A small network was shown many inputs. Here are its activations along a few directions, one row for each input.
In each table, some parts of the input vary, and every possible input appears once, in random order.
Descriptions start from the smaller parts, as in this example, which fits no table here: ring(8) and (point or ring(11) or (values(2) and line(6))).
Shared parts are said once, and a part with two or three values counts as separate values.

Other details of the inputs shift rows strongly along two fixed directions, in all tables alike. That doesn't count.

Table:
x1: [-17  55  10 -19  14 -19  15  29 -71   8  14  25 -55  12  25]
x2: [ 29  67  19   2  22  -5  44  47 -41   8   7  -3 -68   8  62]
x3: [ 47  -6  47  -4 -36  45  17  12 -13   9  -9   5  33  -7  -1]
x4: [ 63  -9  40 -57 -32  52  52  10   6 -10 -14   9  -9  -8 -48]
x5: [-64  24 -60  73  42 -70 -18  19  12  14  18 -34 -43  -1  42]
x6: [ 19 -16  16 -31  -2  21 -13 -21   9  -1  -4  12  11   4 -27]
x7: [-50  49 -24   1  32 -28  13   9 -59  -1  22  11 -44  14  20]
x8: [-49  59 -48  26  39 -47  -4  27 -26  24  23 -11 -17 -13  21]
x9: [ -2 -19   1  31 -12  25 -14 -10  19  14  -1 -12  44 -22 -19]
x10: [ 17  60  21  -8  32   9  30  13 -52  -5  17   3 -99  15  31]
x11: [-87  14 -57  36  48 -83 -32   6 -15  13  27  -3 -43   8  12]
x12: [  7  60  32 -10  18  27  35  20 -89   7  34  14 -77   3  14]
x13: [ 41  83   1 -33  31   1  38  44 -52   2  21  -8 -54   2  39]
x14: [ 62 -13  40 -64 -37  61  71  10  -4 -21 -16  11  -1   5 -35]
x15: [ 64  -8  55 -59 -26  38   7  -3 -11 -20 -21  22  -4  11   0]
x16: [-21 -28 -23  24   0 -33 -39  -2  58   1 -28 -10  53 -14   5]
x17: [ -5 -37  -6  -8 -22  -4 -31 -30   4   2   0   8  23   2 -27]
x18: [ 76 -21  52 -34 -34  53  14 -20  -5 -20   0   6 -33  19  -1]
x19: [ 10  71 -12 -19  36 -11  27  43 -43  18  26  -8 -39   1  30]
x20: [ -2 -13  -3   4 -23  -7 -19   4  26  12 -15   2  57 -11  -4]
x21: [ -2 -20 -16  40   4   4 -23 -16  64   3 -13 -19  23 -12  -1]
x22: [ 32 -31  11 -30 -17  11 -18 -22   8 -17  -3   5   1   7 -11]
x23: [-47 -52 -18  21 -15 -30  -7   3  60   1 -35   6  26 -18 -41]
x24: [-39 -23 -36  24  -5 -16 -23 -19  40   3  -8 -15  71 -12 -10]
x25: [ -9 -30 -19  38   3   5  -9 -20  59  -7 -19 -22  35  -2  10]
x26: [-32 -27 -14   6  -5  -4 -43 -34  23   2  -7   8  31  -8 -36]
x27: [ 38  -9  -1 -18 -32  12  -4   0   4   8   7  -5  38  -3  -7]
x28: [-55 -51   7  49 -12 -11 -41 -29  21   4 -16  12  32 -12 -25]
x29: [-40 -42 -29  15  10 -17 -36 -38  44 -21 -20   3  32   3 -15]
x30: [-81  22 -38  56  53 -48  -6  -6  -6  -9   9  -8 -62  13  32]
x31: [-17 -32  -4 -11   2   2 -13 -29  22 -11  -8   8  30  10 -20]
x32: [ 67 -14  68 -33 -28  49  17 -13  -1 -17 -22  18 -23  14   6]
x33: [ 52 -31  22 -46 -43  33  40  13   7  -9  -7   6  -8  -1 -41]
x34: [ 18 -13  15  14 -20  40  17  -7  -3   1   0  -7  45  -5  -6]
x35: [-10 -34 -38  22  -3 -34 -39 -12  55  -2  -6 -21  45 -13  -3]
x36: [-22  45 -18  38  16 -23  16  36 -56  21  37 -15 -38  -1  29]
x37: [ 27  -3   4 -21  -6  16  15  -2  19  -4  -3  -7  47   6  -2]
x38: [ 51  -7  29 -48 -11  42  -5 -17   1 -18 -10  12  -4   4 -16]
x39: [-12 -20 -29  14   5 -12 -17 -13  50 -13 -15 -16  54  -5   1]
x40: [-99   7 -46  73  35 -62 -28   0 -35  16  32  -2 -47  -5   9]
x41: [-10  52  21   0  22  15  45  14 -93  -3  28  14 -65  14  22]
x42: [  3 -17   0  -1  -9 -12 -16   8  37  11 -16  -2  52  -6  -1]
x43: [ -6 -31 -29  10  -6 -23 -28  -4  44  11   4 -15  49  -8  -8]
x44: [ 57 -10  58 -64 -25  38  13  -1 -18  -5 -13  24   3  12  -6]
Description of these inputs: values(4) and (point or (values(2) and line(5))).
Question: The inputs of x16 and x39 match in every part but the values(4) part. If x1 is changed in the same way as x16 into x39, which row does it become?
Answer: x7
Question: Which other rows agree with x5 in the values(4) part? List them by row number.
Answer: x11, x17, x18, x22, x27, x33, x35, x36, x40, x43
Question: Which other rows does x19 become when the values(2) part takes its other values? List them by row number.
Answer: x6
Question: Which other rows does x38 become when the values(4) part takes its other values? List them by row number.
Answer: x15, x22, x29

Table:
x45: [  6 -15   1  10 -17   3 -18   0  14  12  -5  -6  53 -14  -4]
x46: [-55  22 -29  16  31 -38 -15   1 -32   4  17   6 -29   5  11]
x47: [-56  13 -24  38  33 -35  -1   5  -9  -2   5  -1 -59   1  10]
x48: [ 13 -22   2  10  -4  -3 -17  -6  43  -4 -18  -7  20  -4   9]
x49: [-53  15 -29  19  30 -40   2   9 -15  -2  10  -1 -48   1   1]
x50: [-46  34 -31  37  20 -39   4  35 -21  23  14 -11  -3 -11  20]
x51: [  9 -28  -3  -5 -17   2 -25 -11  42   4 -15  -2  63 -10 -13]
x52: [-50  16 -14  32  34 -42 -15   2 -12   0   4   4 -53   6  21]
x53: [  0 -32   9  14  -4  15 -14 -33  27 -13 -10   2  -4   5 -15]
x54: [-37  32 -36  19  30 -51   3  32   1   7   4 -13 -25  -2  21]
x55: [106  12  53 -74 -41  75  53  12 -17  -5  -3   6  18   4  -9]
x56: [  3 -31   4 -13  -9   6 -22 -27  17 -14  -8  10   9   7 -15]
x57: [ 17 -31  -9  -6 -12   2 -27 -22  53  -6 -15 -10  46  -2  -9]
x58: [ 45  45  38 -53  -2  21  52  29 -63  -7  11  19 -69  20  13]
x59: [ 51  51  44 -58  -4  29  40  25 -79   1  18  23 -51  14  13]
x60: [-49  17 -23  14  29 -47 -13   9 -18   2   9   8 -45   5  13]
x61: [ 96  -1  82 -67 -51  80  32  -2 -51  -1   3  26   7  10 -12]
x62: [ 22 -20   2   8  -5   8 -19 -16  40  -7 -16 -12  19  -1   8]
x63: [-34  30 -42  21  39 -41   4  18  -1   2  14 -19 -26   2  25]
x64: [ 57  62  25 -51  -1  22  59  51 -61   4  15   7 -36   9  28]
x65: [ -1 -26   6 -10 -17  15  -2 -19   7  -6 -10   9  20  -4 -32]
x66: [ -9 -27   8  10 -16  22 -11 -24  -1   2   3   5  28  -3 -25]
x67: [  8 -11  -4   9 -16  10 -17  -7  11   7   0  -8  50  -9   1]
x68: [-57  14 -19  36  31 -42  -1  10 -11   2   0   3 -59   5  15]
x69: [ 42  52  34 -49   6  36  48  18 -76  -6  23  14 -56  17   7]
x70: [  5 -33  -3  16 -26  17  -9  -8  36   8  -8 -12  66 -18 -22]
x71: [-38  29 -31  35  34 -38   8  22   8   4   8 -18 -39  -5  28]
x72: [-62  21 -27  20  27 -45   0  16 -30   9   8  10 -34   1   3]
x73: [ 11 -28  -9  -4 -14   8 -28 -19  40   2 -11  -7  60  -8 -14]
x74: [ 18 -19  -1  14  -1  14  -6 -12  42  -9 -11 -15  15  -1   4]
x75: [ 14 -21   6   8 -11   3  -2  -1  44  -6 -20 -10  19  -5   2]
x76: [ -3 -32   1  -5  -5   8 -12 -29  23 -14  -6   3   8   5 -24]
x77: [ 67  60  29 -56   4  18  46  43 -51   1  14   3 -48  13  36]
x78: [-41  38 -35  36  27 -30   5  19 -22  15  25 -17  -5  -6  23]
x79: [  0 -52  12   8 -12  15 -32 -45  42 -13 -19   4  17   6 -15]
x80: [ 16 -13  -9  -4  -9  13  -4  -7  25  -2  -2  -8  42  -5 -11]
x81: [ -5 -26  10   6 -19  15 -23 -26  -5   2  -1  10  31  -1 -17]
x82: [ 10 -19 -13  -3  -9  -1   0  -3  42  -3 -12 -11  24  -7 -11]
x83: [-11 -48  10  14 -28  23 -15 -28  18   3  -9   4  46 -12 -40]
x84: [-11 -30  15   6 -25  11  -8 -13   0   5  -5  10  29  -7 -27]
Question: The inputs of x59 and x60 match in every part but one. If x51 is changed in the same way as x59 into x60, which row does it become?
Answer: x77
Question: What is each input in this table made of?
Answer: values(2) and line(4) and ring(5)
Question: Which other rows does x58 become when the values(2) part takes its other values? List them by row number.
Answer: x54
Question: Which other rows does x82 become when the line(4) part takes its other values? List them by row number.
Answer: x55, x70, x71
Question: Start at x47 and move only the line(4) part, one step at a time. The first step leads to x49. Which rows follow, in order?
Answer: x65, x83
